A small network was shown many inputs. Here are its activations along a few directions, one row for each input.
Each table varies a few parts of the input and shows all the possible inputs, shuffled.
A made-up example of a description, with smaller parts first: ring(8) and (point or line(11) or (values(3) and line(6))).
Shared parts are said once, and a part with two or three values counts as separate values.
(in the rows, 128 means zero)

Other details of the inputs shift rows strongly along two fixed directions, in all tables alike. That doesn't count.

A family of inputs:
row 1: [ 91 137 130 102 175 100 135 124  93  58  92  37]
row 2: [ 94 138 113 138 160  92 126 107  64  84 100  35]
row 3: [138 153 149  99 168 138 111 148  88  75 160 109]
row 4: [ 54 140  80  97 137  77 171 149  98  73  82  47]
row 5: [126 174 130  83 173  97  64 112  68  54 121  49]
row 6: [131 116 127 171 136 143 144 140 133 133 126 117]
row 7: [170 136 141 129 119 176  63 113 117 163 172 137]
row 8: [140  88  65 126  91 113 193 153 127 149 110 111]
row 9: [120  93 132 153 116 167 163 163 208 140 141 175]
row 10: [ 68  97 119 129  86  33 200 138 111  89  40  37]
row 11: [ 78 102  48 165  93 100 233 181 149 151  77 103]
row 12: [ 59  62  87 134  89  30 191 170 145 186  52 145]
row 13: [153 165 143  66 158 124  79 128  55  54  99  32]
row 14: [143 108 207 157  78 131 102 115 179 159 171 178]
row 15: [157 155 163 130 199 123  79 105  21  56 141  49]
row 16: [ 87  71 104 140 101  49 183 188 133 171  44 145]
row 17: [ 94  89  55 118  57 108 213 118 183 173  80 153]
row 18: [116 197 150  98 186 104 104  84  44  73 103  59]
row 19: [108 113  74 140  96 111 199 122 196 169  97 175]
row 20: [ 73 111  91 136 127  95 206 108 139 113  63 104]
row 21: [139 131 112 122 127 133 126 160 158 113 125 132]
row 22: [120  87  43 153  98  95 210 167 147 145 106 129]
row 23: [ 77 146 118 122 157 108 121  87  59  59  69  70]
row 24: [145 123 135  91 106 156 107 126 164 146 159 141]
row 25: [202 126 169 128 134 192  79 146 191 153 228 230]
row 26: [177 140 231 125 137 114  65 108  66  70 157 106]
row 27: [ 91 125 105 139 136 106 179 115 108  84  57  98]
row 28: [180 177 173  82 162 145  60  67  78 113 138  99]
row 29: [179 111 225 138 146 137  54 136 167 230 187 237]
row 30: [131 134 136 167 118 180 105 139 155 182 187 179]
row 31: [108  72 141 171  46 101 198 166 195 150  93 155]
row 32: [140 129 162 111 175 142 106 130  97  62 151 105]
row 33: [116 111  65 149 114  98 179 145 157 162 108 108]
row 34: [ 88  95 116 137 117 136 162 139 188 129 136 145]
row 35: [ 84  72 122 143  96  82 136 168 144 194  87 183]
row 36: [183 176 148 100 169 128  56 107  26  83 119  29]
row 37: [123 173 158 128 147 162  81  94 100 121 150 156]
row 38: [136 192 169  92 195 132  66 135  48  44 131  51]
row 39: [ 78 115  46 134 127  67 222 165  69  92  71  48]
row 40: [139 156 146  71 145 148  52 115  73  80 132  71]
row 41: [104 106 128 157 107 147 166  99 192 161 136 196]
row 42: [182 106 146  97 106 179 121 148 171 149 185 184]
row 43: [122 132 121 154 105 156 175 137 179 164 128 200]
row 44: [139 129 161 167 147 177  74 113 125 143 176 145]
row 45: [118 169 124  89 169 114  53 122  61  50 113  55]
row 46: [108 112 147 138 134 172 106 134 165 120 157 156]
row 47: [167 181 149 123 176 123  37  92  62 103 162  77]
row 48: [168 128 180 168 153 182  95 110 165 177 200 166]
row 49: [ 94 109 161 143  85  94 119 127 112 101  97  99]
row 50: [142 129 109 157 119 151  95 131 142 160 157 152]
row 51: [129 152 153 141 122 163 122  99 167 168 173 204]
row 52: [ 70 107  78 122 110 111 214 173 185 141 107 122]
row 53: [184 133 175  93 126 187  82 124 180 166 193 166]
row 54: [111 129  90 136 102 114 159 105 169 150 112 171]
row 55: [175 154 197 129 180 167  76  79  87  90 170 159]
row 56: [200 155 174 153 129 195  78 105 186 172 187 244]
row 57: [200 130 166 140 108 195  67 106 176 211 222 196]
row 58: [ 68 128  57 114 125  66 228 136  73  73  47  78]
row 59: [118 135 102 103 140 104 135 142 143 107 114  94]
row 60: [176 147 139  86 141 134 104  92  68  95 124 113]
row 61: [168 188 147  94 190 107  70  81  23  44 117  84]
row 62: [124 153 161 121 145 180  74 139 140 125 184 158]
row 63: [ 87 121  65 137  96 112 167 119 149 133  80 153]
row 64: [156 158 160 148 156 160  99 123 130 166 188 137]
row 65: [147 104  83 173  95 140 166 163 190 182 135 171]
row 66: [143 105  92 130  97 131 165 134 162 186 128 119]
row 67: [ 89  97  58 116  67 121 186 122 153 152  70 140]
row 68: [168 148 175 166 130 193  80 120 174 203 235 207]
row 69: [160 114 115 126  86 161 153 122 177 172 120 185]
row 70: [109  66 119 128 115  54 172 177 113 162  80 162]
Each input here is: line(5) and (values(2) or (values(3) and line(4))).
Question: Changing only the line(5) part turns row 34 into row 1. The same change can be made to row 12. Which row results?
Answer: row 29
Question: Changing only the line(5) part turns row 27 into row 23. The same change can be made to row 36. Which row results?
Answer: row 7
Question: Change only the values(2) part in row 70. List by row number the other rows that result.
Answer: row 26
Question: Change only the line(5) part in row 67. List by row number the other rows that result.
Answer: row 17, row 28, row 60, row 69

A family of inputs:
row 71: [109 156 117 107 156 109 131 124  75  61 101  56]
row 72: [124 153 101 100 150 104 121 119  57  76  92  33]
row 73: [115  87 125 150 100 126 165 162 179 170 129 171]
row 74: [167 138 204 141 140 162  74 125 144 146 185 186]
row 75: [101 118  78 157 116 131 180 133 158 150 118 146]
row 76: [203 165 181 121 154 194  46 100 136 148 204 177]
row 77: [123 130 138 124 138 100 106 135  95 113 117  89]
row 78: [145 146 140 119 159 151  96 127 107  99 156 109]
row 79: [112 137 135 111 139  93 113 109  74  85  89  80]
row 80: [111 101 116 172 106 127 164 140 170 184 127 187]
row 81: [ 96 119  71 115 104 117 178 133 141 125 100 116]
row 82: [125  92 110 142  87 116 166 146 176 180 121 177]
row 83: [126 145 143 102 147  94 100 111  71  98  99  91]
row 84: [188 164 193 124 149 203  45  91 143 135 206 182]
row 85: [ 96 117  92 122 118 119 184 133 149 114  98 114]
row 86: [127  87 111 145  86 119 163 147 169 176 129 161]
row 87: [125 142 168 115 152 109 100 113  92  99 115 103]
row 88: [110 108  82 137 103 131 173 155 167 145 121 127]
Question: Changing only one part turns row 87 into row 85. The same change can be made to row 80. Which row results?
Answer: row 75
Question: What is each input in this table made of?
Answer: values(2) and (point or ring(8))
Question: Change only the ring(8) part in row 74. List by row number the other rows that result.
Answer: row 73, row 77, row 79, row 82, row 83, row 86, row 87
Question: Change only the values(2) part in row 74. List by row number the other rows that result.
Answer: row 71

A family of inputs:
row 89: [ 91 115  72 137 113 122 215 137 137 104  96  97]
row 90: [130 115 111 132 100 110 151 111 126 130 104 111]
row 91: [ 71 118  64  97 100  62 178 125  95  95  34  43]
row 92: [127 144 147 117 157 109  88 118  95 134 127 127]
row 93: [113 131 113 137 130 168 139 130 179 146 165 162]
row 94: [118  76  96 147  81 101 205 146 182 173 103 182]
row 95: [155  84 125 132 102 126 143 182 175 188 154 171]
row 96: [ 90 125  77 100 105  63 173 118  80  84  37  35]
row 97: [157 143 175 104 145 131  74 111 116 135 145 157]
row 98: [ 92 105  57 113  92 112 193 145 155 130  79 131]
row 99: [150 113 194 142 111 160 107 130 177 148 168 199]
row 100: [166 143 151 124 133 189  75 117 164 165 187 203]
row 101: [149 170 158  98 162 168  79 102 119  88 163 117]
row 102: [144 162 124 112 161 122 110 103  44  75 110  71]
row 103: [ 67 133  36 125 127  70 193 143  83  92  47  53]
row 104: [110  74 119 139  98 108 166 195 164 143 124 123]
row 105: [170 129 120 114 134 149 101 160 121 134 162 118]
row 106: [164 145 163 135 131 144  91  94  98 135 150 121]
row 107: [155 158 170 110 144 150  48  94 108 136 156 127]
row 108: [144 138 196 142 153 133  89 114  90  99 148 123]
row 109: [ 99  92  89 141 101  80 209 144 127 144  75 128]
row 110: [130  97  83 169  95 158 185 145 197 191 140 201]
row 111: [174 165 156 103 149 157  76 102  98 102 149 131]
row 112: [166 141 178 151 143 154  79 122 152 185 185 206]
row 113: [108 138 113 123 126 111 113 112 106 135 112  97]
row 114: [ 82 121  79 127 143  45 180 134  61  96  37  50]
row 115: [128 135 190 124 148 141  69 123 125 118 153 147]
row 116: [163 133 181 124 136 159  72 120 160 180 178 210]
row 117: [137 162 130 109 164 131 117 101  80  54 125  64]
row 118: [ 82 104  62 159  98 140 214 155 205 159 126 159]
row 119: [135  89  82 151  78 149 195 141 200 171 133 198]
row 120: [126 145 184 148 155 131  80 126 110 118 154 135]
row 121: [ 74  95 119 150 108 108 162 154 163 143 111 148]
row 122: [147 146 127  92 148  93  82 137  45  88 111  15]
row 123: [154 159 152 109 148 167 104 107 130  92 157 124]
row 124: [115  98  72 123 109 133 188 183 170 129 133  99]
row 125: [164 159 167 140 153 144  68  92  89 134 151 110]
row 126: [148 142 156 103 142 105 105 114  92 110 110 120]
row 127: [ 88 116  80 123 111 142 178 141 181 130 120 138]
row 128: [118  73 140 167  80 135 181 150 207 163 138 202]
row 129: [138 182 138  98 187 130  52  97  41  78 132  74]
row 130: [126 117 115 161  96 140 140 129 177 193 146 171]
row 131: [166 147 161 157 151 202 104 114 171 153 202 182]
row 132: [119 131 174 117 136 121  97 126 120 101 126 127]
row 133: [110 150 163 135 176  90  95 117  45  62  96  51]
Question: Changing only one part turns row 102 into row 106. The same change can be made to row 129. Which row results?
Answer: row 113
Question: Changing only one part turns row 101 into row 132. The same change can be made to row 131. Which row results?
Answer: row 133
Question: What is each input in this table made of?
Answer: line(5) and (point or ring(8))
Question: Which other rows agree with row 97 in the line(5) part? List them by row number.
Answer: row 92, row 94, row 95, row 109, row 112, row 114, row 116, row 126
Question: Start at row 115 and move only the line(5) part, one step at a time. The first step leads to row 116. Which rows follow, in order?
Answer: row 107, row 100, row 127
